A small network was trained on invented records. Each row is its activation on one of them, seen along a few directions.
Records have a field called E. Each example row is followed by its value.
Other fields move the rows too, some of them a lot.
In the rows, 500 means zero.
Random noise pushes rows far along 17 fixed directions. That doesn't count. These rows show it; they differ only by the noise:
[446 410 614 571 503 264 457 650 534 539 461 412 492 620 493 730 466 487 621 616 449 392 345 446 414 543 321 434 424 365 390 583 375 486 264 462]
[478 488 400 354 519 247 496 492 560 473 448 649 418 546 690 575 191 555 463 715 497 327 565 653 505 639 470 328 419 566 545 656 453 551 763 355]
[460 580 561 219 511 421 478 617 623 555 521 774 588 492 453 487 582 529 487 675 430 358 497 617 609 293 580 410 351 401 400 524 448 544 631 343]
[434 511 518 565 313 359 555 378 310 318 483 486 594 526 682 453 254 554 390 611 539 537 600 450 535 676 529 390 571 543 743 583 469 564 695 338]
[586 652 520 552 302 555 638 446 533 586 607 367 720 442 521 430 451 547 543 381 471 532 432 265 337 596 630 414 560 550 541 481 559 662 509 548]
[446 391 395 361 470 430 325 483 626 456 406 424 516 494 505 485 371 274 341 349 445 294 527 400 469 194 574 484 549 493 556 262 398 693 450 519]
[497 516 624 455 510 602 441 677 317 436 534 589 712 636 358 464 585 611 514 477 531 607 395 465 477 465 509 488 451 290 486 384 464 500 502 382]
[411 392 492 460 850 408 428 320 276 511 555 478 489 623 373 886 778 483 523 576 574 415 402 689 547 461 414 589 557 392 485 369 440 420 394 279]
[501 227 723 466 598 695 431 527 472 539 547 393 705 578 380 862 904 568 525 318 552 610 484 470 492 382 588 385 434 463 317 420 547 599 428 588]
[480 379 244 376 689 406 570 331 502 531 575 522 260 642 384 635 750 222 445 486 653 510 530 590 619 580 633 730 631 480 633 412 571 408 584 617]
[427 489 458 771 506 441 511 437 184 480 571 428 455 536 612 641 628 733 568 605 454 604 521 524 582 698 365 461 499 567 502 559 425 507 446 445]
[637 629 402 421 498 528 494 638 581 593 570 518 488 480 609 390 229 532 560 382 409 436 431 431 292 518 411 414 384 614 393 445 551 579 537 554]
[459 415 605 574 349 433 401 753 527 534 386 529 554 624 164 312 488 476 432 517 510 490 491 491 635 417 611 756 505 215 455 371 346 551 449 612]
[417 522 478 568 549 411 583 796 359 365 678 502 186 431 455 490 431 386 360 355 467 462 510 341 396 430 338 537 497 533 465 464 358 467 328 426]
[389 646 371 568 213 386 518 508 440 440 439 512 636 579 625 267 504 576 545 686 392 488 570 290 607 479 474 450 502 363 607 440 298 651 360 443]
[527 387 436 552 477 509 570 408 536 530 675 323 459 659 500 531 627 497 536 458 615 684 550 383 519 616 481 647 385 352 369 481 511 479 375 720]
[507 472 890 441 515 407 684 452 424 559 491 468 715 564 348 747 521 362 580 555 550 416 516 489 401 520 286 590 546 440 427 412 486 453 327 240]
[561 396 576 492 541 629 463 620 459 440 588 343 544 571 399 479 601 567 411 330 538 624 508 453 559 391 740 583 418 503 449 463 593 534 455 752]
[458 265 657 400 522 434 416 462 629 300 402 406 560 619 505 675 499 395 429 480 696 538 467 478 469 470 692 390 486 328 593 666 566 433 550 572]

[519 495 539 545 347 552 498 646 413 529 624 640 613 645 496 395 589 593 571 606 503 803 353 456 600 676 486 500 375 321 470 625 579 380 641 565]	e8
[582 499 640 536 531 534 564 368 546 469 250 534 645 612 354 408 335 557 601 603 733 528 562 651 437 767 548 642 615 338 589 586 598 364 610 450]	e6
[539 659 382 436 304 442 540 297 788 685 506 571 546 335 627 428 425 256 584 468 403 409 380 386 368 501 465 382 565 565 557 503 580 541 617 482]	e14
[464 575 407 453 431 639 333 496 577 454 260 572 634 501 650 308 644 528 649 537 394 510 529 423 564 274 528 382 477 472 542 480 505 537 350 605]	e24
[460 460 647 550 487 508 390 322 325 538 524 420 613 452 419 520 544 368 421 466 420 478 509 584 646 297 446 720 547 539 525 261 515 493 452 414]	e21
[410 492 167 367 510 357 347 325 422 474 560 540 563 598 644 621 557 392 466 556 470 467 207 463 520 545 700 306 632 452 813 493 526 564 737 415]	e24
[407 420 789 627 314 510 623 563 227 267 484 466 553 503 470 514 470 476 407 486 572 619 683 404 594 559 534 564 650 549 680 542 485 518 504 424]	e22
[572 574 661 456 344 488 801 453 536 513 527 329 596 566 450 435 603 309 550 489 527 529 625 317 522 514 565 678 557 572 565 442 594 496 280 633]	e1
[461 636 348 710 505 434 480 731 632 672 661 490 351 357 307 464 479 667 500 409 438 436 240 370 306 562 503 447 491 311 315 576 297 576 406 491]	e7
[445 445 522 559 255 488 403 502 462 680 473 659 610 521 321 438 734 421 503 563 411 523 490 562 706 441 520 621 552 371 496 298 403 612 647 492]	e16
[653 578 437 387 342 623 622 537 596 607 641 347 752 580 534 252 245 551 487 343 443 555 562 224 353 530 479 543 386 486 372 271 492 736 394 622]	e18
[525 347 615 281 366 482 552 519 495 497 746 436 695 675 471 658 530 257 426 369 546 571 417 317 412 475 528 485 456 389 516 325 545 602 577 484]	e16
[518 401 542 591 443 585 384 787 476 423 168 568 370 548 392 282 433 454 490 418 460 463 680 595 614 414 473 641 557 592 544 386 463 510 461 681]	e12
[415 629 471 550 444 507 472 285 547 542 506 630 466 316 576 454 669 492 562 593 478 502 492 555 588 429 542 468 551 522 532 614 544 429 588 435]	e25
[468 436 542 418 477 435 608 538 561 509 481 564 451 470 423 620 613 396 437 526 514 394 618 516 542 470 543 467 564 559 510 472 433 584 536 446]	e2
[563 602 474 282 600 511 607 410 481 665 602 653 627 567 447 582 513 366 580 512 506 426 431 530 386 582 358 555 555 480 482 298 537 515 591 281]	e13
[444 525 399 539 627 481 212 616 388 430 371 560 566 617 488 443 390 633 565 561 449 444 256 551 435 431 351 425 441 240 493 397 359 464 406 317]	e12
[445 522 349 603 449 338 353 296 367 674 617 484 476 428 652 550 548 472 519 623 247 438 400 601 681 404 303 557 453 615 475 373 482 529 506 410]	e6
[518 338 628 611 397 453 573 501 600 576 502 384 488 493 404 602 502 435 486 450 564 579 518 436 532 636 625 588 563 519 475 645 562 489 534 686]	e5
[386 472 475 613 487 376 596 504 355 351 471 247 363 458 768 552 501 596 433 613 320 397 772 404 726 330 495 484 466 811 507 600 405 614 135 612]	e11
[551 782 507 464 378 544 676 665 564 603 560 780 481 415 342 179 403 547 562 540 529 506 511 485 400 642 402 583 496 370 423 494 444 462 635 380]	e18
[565 365 509 438 485 585 526 609 587 483 490 312 588 658 479 489 441 449 515 345 527 548 562 291 410 444 510 548 449 444 414 361 493 605 275 703]	e3
[627 433 855 524 530 555 501 466 653 544 319 445 604 471 455 688 448 360 702 418 607 524 367 565 311 602 518 494 575 568 514 706 773 310 516 612]	e25
[526 613 446 387 592 393 606 461 570 534 483 523 493 646 664 571 542 490 727 723 473 448 480 523 462 583 254 447 361 468 435 557 501 378 288 441]	e14
[619 510 665 592 631 443 580 382 539 705 457 381 483 466 397 716 535 474 665 540 507 429 396 676 469 649 515 648 567 655 454 605 672 377 437 591]	e5
[472 483 546 573 354 372 659 302 655 560 389 454 446 323 606 538 314 523 446 586 509 314 812 544 507 581 467 446 570 714 483 592 420 648 575 455]	e3
[412 478 488 531 633 510 400 750 402 350 481 624 365 465 477 560 533 772 427 544 518 454 494 624 515 487 555 302 407 471 449 646 353 524 582 397]	e20
[539 398 567 415 627 491 548 364 334 577 365 462 697 650 543 738 522 534 606 622 466 421 600 618 604 565 477 525 587 692 566 402 564 583 451 429]	e22
[591 498 262 353 474 439 552 440 564 692 638 490 670 761 435 537 547 364 588 510 518 570 265 388 373 703 460 538 499 296 544 281 514 546 556 504]	e10
[464 389 485 595 409 605 479 418 508 443 254 590 402 468 464 264 399 464 400 485 585 569 866 599 632 500 341 679 541 486 480 354 397 474 579 506]	e17
[500 382 565 420 545 669 652 570 335 435 623 552 550 595 417 659 651 460 464 342 629 637 624 416 419 598 406 491 548 486 469 364 495 551 518 414]	e11
[486 513 399 726 584 653 451 595 453 427 403 380 379 342 496 521 373 820 440 309 529 400 635 453 329 568 590 351 598 643 442 554 375 727 476 555]	e4
[407 361 532 507 552 567 470 472 417 287 466 410 556 538 490 607 705 653 351 504 579 561 611 542 662 426 784 382 526 504 614 570 477 569 540 546]	e9
[399 522 476 784 374 462 323 555 357 400 505 340 511 428 558 444 446 579 448 422 400 520 332 322 426 430 444 388 523 406 554 483 342 553 352 458]	e1
[501 442 321 409 639 484 251 440 491 579 624 535 537 526 610 673 569 580 512 497 432 528 210 573 515 458 639 320 423 514 525 571 619 518 722 533]	e19
[471 431 534 661 415 538 508 413 448 717 650 565 487 457 422 631 758 454 583 472 484 659 448 503 536 634 322 561 507 451 356 457 498 460 567 484]	e15
[546 412 446 646 513 478 338 394 413 607 516 318 514 484 605 529 351 578 496 455 372 478 462 570 534 478 350 561 436 623 403 375 488 570 448 594]	e23
[527 771 578 500 470 509 556 579 730 476 579 480 364 258 522 246 347 570 490 501 450 390 535 426 404 267 455 524 340 464 308 650 473 429 293 528]	e4
[482 527 771 488 382 373 433 392 445 628 488 519 784 482 485 543 508 579 539 752 358 456 460 666 739 391 531 568 401 488 456 528 547 507 551 397]	e15
[394 522 610 659 440 427 479 543 326 399 278 592 512 512 514 501 533 689 583 715 489 472 595 625 622 608 449 457 587 468 592 633 387 469 497 389]	e23
[528 647 277 413 435 316 717 180 584 663 676 432 429 534 597 413 548 486 525 744 491 458 662 565 717 615 573 708 439 564 497 517 516 537 522 586]	e20
[545 478 328 697 683 646 411 481 456 428 289 467 294 540 490 473 513 455 632 355 645 592 444 511 361 651 416 587 674 492 587 529 569 317 392 656]	e8
[549 703 610 428 632 459 447 607 418 521 530 601 544 382 286 496 404 384 478 439 444 378 132 577 378 407 660 535 664 521 697 518 650 364 633 334]	e19
[564 307 292 423 498 672 320 463 430 569 578 534 568 637 557 583 609 500 480 336 493 664 464 544 518 584 547 413 461 557 512 287 584 638 786 639]	e21
[554 569 519 379 548 425 731 498 660 598 773 434 420 454 460 556 537 549 426 551 519 475 539 528 522 534 607 550 342 528 350 610 529 510 515 543]	e7
[530 545 297 660 363 537 434 298 542 685 558 466 578 490 654 493 540 686 638 530 457 571 463 476 455 726 387 408 454 468 414 457 461 626 611 568]	e13
[617 728 623 464 369 349 602 623 489 483 363 507 661 583 609 337 185 596 636 735 416 403 443 525 468 640 533 446 473 596 632 645 578 477 511 473]	e2
[411 556 632 407 488 555 428 583 412 391 514 713 450 434 555 320 640 428 451 589 399 574 633 584 742 153 327 596 337 490 414 439 493 341 426 403]	e9
[556 569 648 387 642 486 686 511 420 501 550 398 547 537 429 515 481 490 461 543 477 397 663 547 504 360 337 664 421 560 385 305 450 492 230 365]	e10
[476 440 617 706 393 461 544 435 378 588 536 616 375 368 488 551 686 548 460 616 456 691 513 728 770 680 577 564 518 680 565 732 649 332 818 564]	e17

Which value of E does each new row have?
[459 536 100 409 618 498 362 481 476 320 640 582 252 420 732 481 325 639 333 417 532 409 550 554 387 517 603 244 452 579 578 517 420 651 795 450]	e16
[518 597 518 542 311 566 561 314 803 508 364 485 571 323 492 259 322 670 461 506 602 398 769 494 462 488 652 485 478 415 394 565 409 667 611 555]	e1
[561 522 540 589 345 546 560 593 311 572 804 341 604 588 578 449 543 553 536 425 360 736 399 289 539 539 459 589 364 548 433 431 583 535 370 658]	e3
[472 582 372 414 383 552 538 444 480 445 643 505 696 654 626 390 516 607 570 549 544 634 503 273 415 554 348 384 356 230 443 401 362 576 394 383]	e20
[468 424 454 408 427 464 518 604 591 451 456 605 534 650 386 414 342 458 433 521 645 532 518 396 424 624 493 504 511 237 508 482 399 521 581 438]	e4
[484 463 468 349 610 504 663 573 608 552 744 670 335 448 459 626 682 557 436 504 595 569 515 543 512 598 568 386 382 469 351 684 525 445 681 485]	e18
[426 565 443 542 611 615 492 740 367 189 661 472 347 425 536 504 565 716 395 347 571 547 449 358 356 429 675 263 466 433 537 639 425 522 453 484]	e16
[558 604 783 477 557 662 584 746 422 501 501 658 519 506 328 350 545 503 607 482 506 620 514 497 488 405 301 687 419 422 338 485 552 290 349 439]	e19
[574 564 411 586 420 461 405 610 346 543 448 424 572 639 512 262 270 601 550 547 374 523 423 516 587 563 501 674 482 524 557 383 516 530 474 660]	e23
[511 520 536 313 763 497 680 450 366 426 706 425 526 606 564 769 496 575 531 521 581 445 533 465 386 541 444 463 466 558 436 505 509 512 350 324]	e22
[617 581 351 608 604 531 494 396 555 718 407 348 569 451 471 541 237 794 551 474 458 276 529 593 361 671 567 489 555 670 392 442 454 753 538 541]	e4
[551 629 439 400 476 481 421 437 576 527 614 460 619 582 687 372 271 542 592 553 461 489 397 407 352 474 253 468 287 310 362 387 451 509 381 416]	e13
[449 448 482 542 408 638 341 686 524 344 474 656 404 410 685 449 539 403 505 324 465 673 383 348 385 414 362 213 438 492 535 584 535 415 559 509]	e14
[312 477 248 780 288 400 299 340 397 335 399 510 406 457 559 386 436 383 393 473 576 576 374 358 490 610 539 449 776 294 836 532 354 503 629 428]	e8
[436 475 208 574 555 441 441 657 477 552 642 535 154 524 586 534 672 471 558 495 396 544 459 445 550 510 350 504 422 523 394 499 402 472 372 641]	e5
[453 411 287 700 434 552 413 373 450 550 475 420 489 536 521 506 626 503 557 426 523 644 426 378 481 649 470 484 610 404 552 464 446 543 476 604]	e24
[483 627 515 570 414 459 715 485 652 482 389 386 484 445 660 422 645 641 604 695 440 481 703 420 626 497 586 415 452 636 492 755 493 507 256 653]	e7
[571 618 492 570 475 605 515 361 576 546 377 471 487 484 472 360 638 407 660 495 546 566 484 503 529 502 558 677 595 521 573 534 674 365 423 705]	e4
[625 568 421 651 366 631 558 514 345 541 466 231 608 549 617 297 353 455 552 310 348 587 514 241 443 507 459 599 588 747 607 274 582 606 251 711]	e3
[421 449 318 373 416 343 648 225 611 609 710 462 462 424 679 632 564 397 388 594 431 430 628 420 611 502 530 423 477 617 481 533 436 670 572 444]	e24
[533 587 434 445 677 549 618 597 480 549 525 557 342 453 658 600 634 650 657 582 384 439 623 543 556 464 456 418 430 790 370 638 553 511 334 579]	e22
[561 552 643 470 606 553 367 694 697 647 447 602 456 364 221 475 448 404 566 350 479 382 256 577 326 338 504 591 492 364 323 498 540 405 473 533]	e24
[514 473 591 411 587 713 426 223 558 624 389 431 817 470 461 625 670 607 596 446 493 396 636 524 475 290 476 493 523 512 340 266 471 695 387 412]	e19
[349 394 351 620 463 678 144 325 410 228 276 717 360 421 900 386 592 413 574 457 536 752 496 487 509 411 211 232 500 416 634 594 534 272 618 442]	e23
[427 441 775 409 467 430 344 492 325 464 691 537 662 436 592 633 542 463 401 550 348 533 325 582 638 249 443 407 334 520 478 486 577 470 592 330]	e18
